[  9  11  -4   9   8   3  20   8   4 -30  15  17  19 -14 -30  13 -33  24]  J61
[ -2 -31 -32 -16   5 -56 -39 -15 -27  -2  14 -56 -19 -10   1  13  -1  20]  J31
[ -3  14 -56   3   8   4 -30  20   9   8  12  32  25 -13 -31  10 -34  21]  J642
start: [ 8 12]
J642, 9
start: [ -2  14 -56]
J31, 9
start: [ -4   9   8   3  20   8   4 -30  15  17]
J61, 2
start: [  9   8   3  20   8   4 -30]
J61, 3
start: [  3   8   4 -30]
J642, 3

[ 11   5 -33  -4]  J374
[ 11 -15  -3  -7]  J961
[ -3 -10  -4 -33]  J263
start: [-3 -7]
J961, 2
start: [-15  -3  -7]
J961, 1
start: [ -4 -33]
J263, 2
start: [  5 -33  -4]
J374, 1
start: [  5 -33]
J374, 1

[  7 -13 -10   9  14  -7 -22  12  -5   2 -12  -9  -5 -24   2 -27 -16   6
   4  14  10   5  -6   2 -26  14 -24 -16 -13  22  -7  39  31  -1  10  -8
 -20 -20  -1 -13  10  -5 -44  -6  13 -28   1   4 -32  -2 -19  10 -13 -11
   6  32   5  -1  10  18] = J286
[-23  -1  -4  15   5   8  11   7   5 -24  -9   2  -5 -12  25 -19 -12 -18
  19  28  34 -17  -2  -8 -20  10  11  -4  -3   2  38  -2 -21  -2  -7 -15
   8   5  46  19  20   1  10   2   3  28 -11 -23  16  21  -5   4   3  -6
  -3  16  -2   0  17   0] = J808
[ 13 -24 -16 -13  14  -7 -22  12  -5  -1  12  -2 -10  -9   2 -27 -16   6
   4  14  10   5  -6   2 -26  14 -24 -16 -13  22  -7  39  31  -1  10  -8
 -20 -20  -1 -13  10  -5 -44  -6  13 -28   1   4 -32  -2 -19  10 -13 -21
  -1 -10 -18  14   3   6] = J927
which: [  7 -13 -10   9  14  -7 -22  12  -5   2 -12  -9  -5 -24   2 -27 -16   6
   4  14  10   5  -6   2 -26  14 -24 -16 -13  22  -7  39  31  -1  10  -8
 -20 -20  -1 -13  10  -5 -44  -6  13 -28   1   4 -32  -2 -19  10 -13 -11
   6  32   5  -1  10  18]
J286
start: [-24  -9   2  -5 -12]
J808, 9
which: [ 13 -24 -16 -13  14  -7 -22  12  -5  -1  12  -2 -10  -9   2 -27 -16   6
   4  14  10   5  -6   2 -26  14 -24 -16 -13  22  -7  39  31  -1  10  -8
 -20 -20  -1 -13  10  -5 -44  -6  13 -28   1   4 -32  -2 -19  10 -13 -21
  -1 -10 -18  14   3   6]
J927
start: [  2   3  28 -11 -23]
J808, 43
start: [-13 -10   9  14]
J286, 1

[-20  -2   7   4   8   3   6  29  -3   4  -2 -22   5  12   5   0  19  -4
  11  -5  10   1  13 -17  -2   0  -1] -> J453
[ 31  14 -21  15  30 -37   7 -41 -31  -1  26  28 -52 -45 -10 -24 -28  24
 -57   3 -23  35 -13  46  22  43  12] -> J828
[ 19   0   5 -15 -34  25 -14 -23  32  -4 -12  26  30  13   3  18 -14  -6
  21  12   1 -22 -13   5  -6 -26  -3] -> J464
[ 21   9   0  -2  -9   7  -4 -22  12  -1   1  25   4   0   3   4 -13   4
  -2  12  -3  -1  -8  21   6  -1   5] -> J397
[  2  20 -15  -6  23  12   1 -24 -12  -1  20  13 -41 -35  -9 -20 -17  17
 -43   0 -17  28  -7  29  14  32   7] -> J992
[ 19   0   4 -14 -32  22 -13 -24  30  -4 -11  26  27  12   3  16 -14  -5
  19  11   0 -21 -13   6  -5 -24  -2] -> J446
[ 21  -1   5 -16 -35  26 -14 -25  33  -4 -12  28  31  14   2  20 -15  -6
  23  12   1 -24 -13   6  -7 -28  -3] -> J648
[-17  -1   0  11  23 -14  11  24 -19   5   9 -22 -14  -5   0  -8  16   4
  -8  -8   3  15  13  -9   3  16   1] -> J294
[ 25  12 -20  14  30 -37   7 -34 -32  -1  24  21 -50 -42 -10 -24 -24  22
 -54   1 -21  33 -11  39  20  41  10] -> J222
[ 18   9 -17  13  26 -32   7 -25 -29  -1  20  14 -43 -36  -9 -21 -18  18
 -45  -1 -18  29  -8  30  16  35   7] -> J442
[ 13   7 -14  13  26 -29   8 -18 -27   0  19   9 -38 -31  -8 -18 -13  16
 -39  -1 -14  27  -4  25  13  31   6] -> J329
[ 16  -1   4 -14 -30  20 -12 -21  27  -4 -11  22  25  11   2  15 -13  -5
  18   9   0 -20 -12   4  -5 -23  -3] -> J465
start: [  2  20 -15  -6  23  12   1 -24 -13]
J648, 14
start: [-23  32  -4 -12  26  30  13   3]
J464, 7
start: [  3  16 -14  -5  19  11   0 -21 -13   6  -5]
J446, 14
start: [  7 -25 -29]
J442, 6

[-41  24 -39 -46  21] : J535
[-35  27  22 -36 -45] : J901
[ 23 -39  21 -39 -46] : J774
start: [ 21 -39 -46]
J774, 2
start: [ 23 -39  21 -39]
J774, 0
start: [-35  27  22]
J901, 0
start: [ 24 -39]
J535, 1
start: [ 27  22 -36]
J901, 1

